These are the activations of a small neural network, seen along a few directions. Each row is one input.
In each table, some parts of the input vary, and every possible input appears once, in random order.
Descriptions start from the smaller parts, as in this example, which fits no table here: ring(5) and (point or line(9) or (values(3) and line(4))).
Shared parts are said once, and a part with two or three values counts as separate values.
In the rows, zero is written as 128.

Other details of the inputs vary at random and push rows far along three fixed directions, the same in every table; ignore that.

Table:
row 1: [129 116 125 134 115 141 131 146 128 117 105 143  96]
row 2: [110 110 127 138 142 145 150 103 140 130 152 138 133]
row 3: [153 128 154 119 104 154 131 140 118 123 117 123 127]
row 4: [ 80 135 118 113 148  92 112 153 105 134 115 115 103]
row 5: [114 124 122 120 138  99 120 152 115 141 104 120  86]
row 6: [110 147 115 103 149 111 121 147 110 138 113 138 132]
row 7: [106 102  77 154 172 130 119 104 156 113 145 152 129]
row 8: [144 139 114 144 123 145 158  83 125 136 159 125 181]
row 9: [150 118 124 144 123 122 144  71 139 158 148  99 165]
row 10: [154 118 159 109 103 137 139 141 126 145 126 107 129]
row 11: [133 156 124 125 118 129 123 154 129 124 110 120 116]
row 12: [172 127 126 101 128 130 131 136 123 152 115 110 141]
row 13: [ 93 124 125 123 123 118 110 162 134 125 117 130  91]
row 14: [ 95 138 103 135 133 117 120 152 137  98 105 141 104]
row 15: [151 127 130 118  96 137 141 138 122 142  91 124 106]
row 16: [103 110  78 155 168 125 116  94 153 109 151 157 128]
row 17: [137 144 236 141 162 114 104 120 104  76 198 203 133]
row 18: [ 82 112 109 119 123 107 116 166 130 119 103 131  79]
row 19: [130 135 106 152 120 137 139  95 157 118 140 121 161]
row 20: [ 83 133  80 105 175 118 118 159 122 134  96 129  95]
row 21: [ 92  87  96 163 146 132 134 114 155 112 151 147 109]
row 22: [146 133 139 107 112 154 149 136 109 140 100 121 120]
row 23: [137 125 116 136 109 158 155  88 121 145 137 122 170]
row 24: [147 130 223 150 152 104  96 135 111  72 183 205 108]
row 25: [ 99 106  66 182 152 146 140 100 162 100 145 141 130]
row 26: [122 115 114 126 117 145 130 158 124 117 103 123  99]
row 27: [125 139 139 119 126 102 113 139 121 146 114 106 121]
row 28: [146 150 127  84 130 114 130 124 107 152 114 115 145]
row 29: [ 91 107  61 180 157 149 135 108 156  96 153 130 133]
row 30: [ 76 107 113 149 144 128 112 132 150 106 145 136 116]
row 31: [143 123 144 124 109 137 161  97 127 161 152 119 166]
row 32: [130 126  99 160 137 153 138 103 145 114 152 116 150]
row 33: [ 75 135 114 127 153  94  91 178 120 126 107 118  81]
row 34: [130 129 108 140 148 128 115  84 157 125 152 136 163]
row 35: [140 145 158 104 125 105 139 136  97 167 121 109 148]
row 36: [155 137 221 126 102 114 108 131 127  95 172 179 127]
row 37: [155 115 146 108  95 121 147 131 124 155 111 113 109]
row 38: [154 154 137 120 110 135 127 147 124 128 117 106 135]
row 39: [ 78 123 104 125 126 129 122 147 113 110 104 138 106]
row 40: [139 118 124 150 110 161 134  96 142 125 140 117 159]
row 41: [156 154 135 111 118 140 153 142 109 142 111 114 129]
row 42: [153 143 131 124 110 126 141 140 126 125 104 130 117]
row 43: [140 127 150  96  95 124 146 129 112 155 126 106 133]
row 44: [144 138 140 117  89 136 129 134 127 133  98 122 129]
row 45: [149 109 138 109 105 133 147 148 126 149 112 103 115]
row 46: [142 137 100 136 115 142 163  81 129 146 143 103 180]
row 47: [144 138 237 141 152 108  86 140 106  71 188 188 130]
row 48: [164 137 131 100 131 129 118 136 125 150 117 110 143]
row 49: [137 139 126 107 140 122 104 147 130 136 118 117 134]
row 50: [143 132 145 120  95 132 128 137 122 121 102 140 118]
row 51: [164 146 127 100 123 126 119 130 130 160 113 107 144]
row 52: [158 123 109 132 135 135 133  64 151 142 150 127 179]
row 53: [139 122 141 146 135 126 123  94 132 148 157  98 165]
row 54: [114 117 122 124 145 111 121 166 116 140 105 105 103]
row 55: [ 84 128 110 144 129 137 104 153 136  96 113 149  92]
Description of these inputs: ring(5) and (values(3) or ring(8)).
Changing only the ring(5) part turns row 7 into row 1. The same change can be made to row 28. Which row results?
> row 39
Changing only the ring(5) part turns row 11 into row 33. The same change can be made to row 25. Which row results?
> row 24
Which other rows does row 26 become when the ring(8) part takes its other values? List them by row number.
> row 1, row 3, row 15, row 40, row 44, row 50, row 55
Start at row 36 and move only the ring(8) part, one step at a time. The first step leads to row 18. Which rows follow, in order?
> row 37, row 21, row 45, row 10, row 30, row 13
Which other rows does row 35 become when the ring(5) part takes its other values? List them by row number.
> row 6, row 8, row 23, row 31
Which other rows does row 46 become when the values(3) part takes its other values? List them by row number.
> row 8, row 41

Table:
row 56: [ 57 119  73 169 137 129 115 145 136  91 112 137  87]
row 57: [174 150 213 108 133 101 106  98 109 111 177 177 169]
row 58: [192 156 206 118 113 146 120 117 122  82 177 187 161]
row 59: [108 126  98 148 163 142 154  78 132 146 174 107 179]
row 60: [201 110  81 140 101 156 179  51 166 188 125  54 194]
row 61: [167 157 203 104  97 132 141 133 104 112 136 170 130]
row 62: [162 142 125  61 110 127 144 200  95 181  36  79  79]
row 63: [ 60 118  83 179 149 146 115 119 141  75 141 166 113]
row 64: [ 95 132  60  90 150 102 129 132 118 169  84  81 121]
row 65: [158 117 154 156 102 155 135  83 149 115 169 121 173]
row 66: [136 114 155 155  99 141 149  79 151 127 166 141 157]
row 67: [113 137 177 147 108 131 105 151 120  82 139 161 100]
row 68: [195 173 164  64 102  89 125 168  92 186  76  78 129]
row 69: [133 122 160 150 135 136 136  80 128 147 187 104 177]
row 70: [167 125 140 162 109 152 141  82 145 107 168 129 176]
row 71: [107 135 172 130 151  94  81 124 124 107 167 170 125]
row 72: [ 52  85 103 168 151 127 115 119 145  94 151 151  99]
row 73: [ 96 118  69 119 102 120 157 150 137 158  73  90 100]
row 74: [ 62 125  79 172 154 150 123 110 141  75 145 167 114]
row 75: [ 69 129  65 151 153 139 115 144 134  82 116 144 102]
row 76: [121 131  53 117 114 130 141 152 146 151  77  80 115]
row 77: [108 145 160 108 110 112 122 181 110 103 100 169  88]
row 78: [ 68 116  79 172 156 142 106 129 140  70 141 161 116]
row 79: [189 131  48  76  93 157 183 126 137 231  43  22 149]
row 80: [125 130  87 153 161 124 127  68 147 151 160 118 179]
row 81: [ 70  90  88 172 172 123 119 122 146  97 153 156  97]
row 82: [121 123  96 160 148 125 119  72 158 157 170 107 170]
row 83: [179 170 208 117 148 115 109 108 109 109 180 176 165]
row 84: [113  85  92 140 125 137 147 105 144 163 128  92 121]
row 85: [141 165 206  88 129  91 115 196  76 126 117 124 109]
row 86: [107 150 146  88 111 105  89 230 116 107  74 130  55]
row 87: [194 100  94 142 108 157 181  59 153 197 123  56 178]
row 88: [207 156 216 105 110 129 149 105  99 157 168 118 195]
row 89: [169 139 193  83 103 116 124 190  91 143  94 150  92]
row 90: [112 120 157 115 136 114  99 186 121 118 101 136  67]
row 91: [189 138 160 110 111 138 129 130 129 138 116 130 149]
row 92: [ 54 102  73 131 154 132 127 150 133 109 113 146  92]
row 93: [173 150 220 117 134  95 104  99 111 109 181 170 164]
row 94: [132  98  98 163 134 149 131  77 174 133 157 108 155]
row 95: [157 125 116 104 120 136 138 149 120 170  77  96 112]
row 96: [ 95 131 147  77 118 104 113 218  89 117  68 143  56]
row 97: [113 107  68 104 134 132 153 150 122 171  80  90 101]
row 98: [115 120 173 135 128 113 116 145 115  87 146 173  99]
row 99: [ 77 120  74 163 158 140 108 125 158  82 146 167 124]
Changing only one part turns row 81 into row 97. The same change can be made to row 73. Which row results?
> row 61
What do these inputs look like to the network?
> line(4) and (values(3) or ring(8))
Which other rows agree with row 99 in the line(4) part? List them by row number.
> row 57, row 63, row 77, row 78, row 80, row 88, row 89, row 91, row 95, row 96
Which other rows does row 65 become when the ring(8) part takes its other values? List them by row number.
> row 66, row 67, row 72, row 84, row 86, row 90, row 94
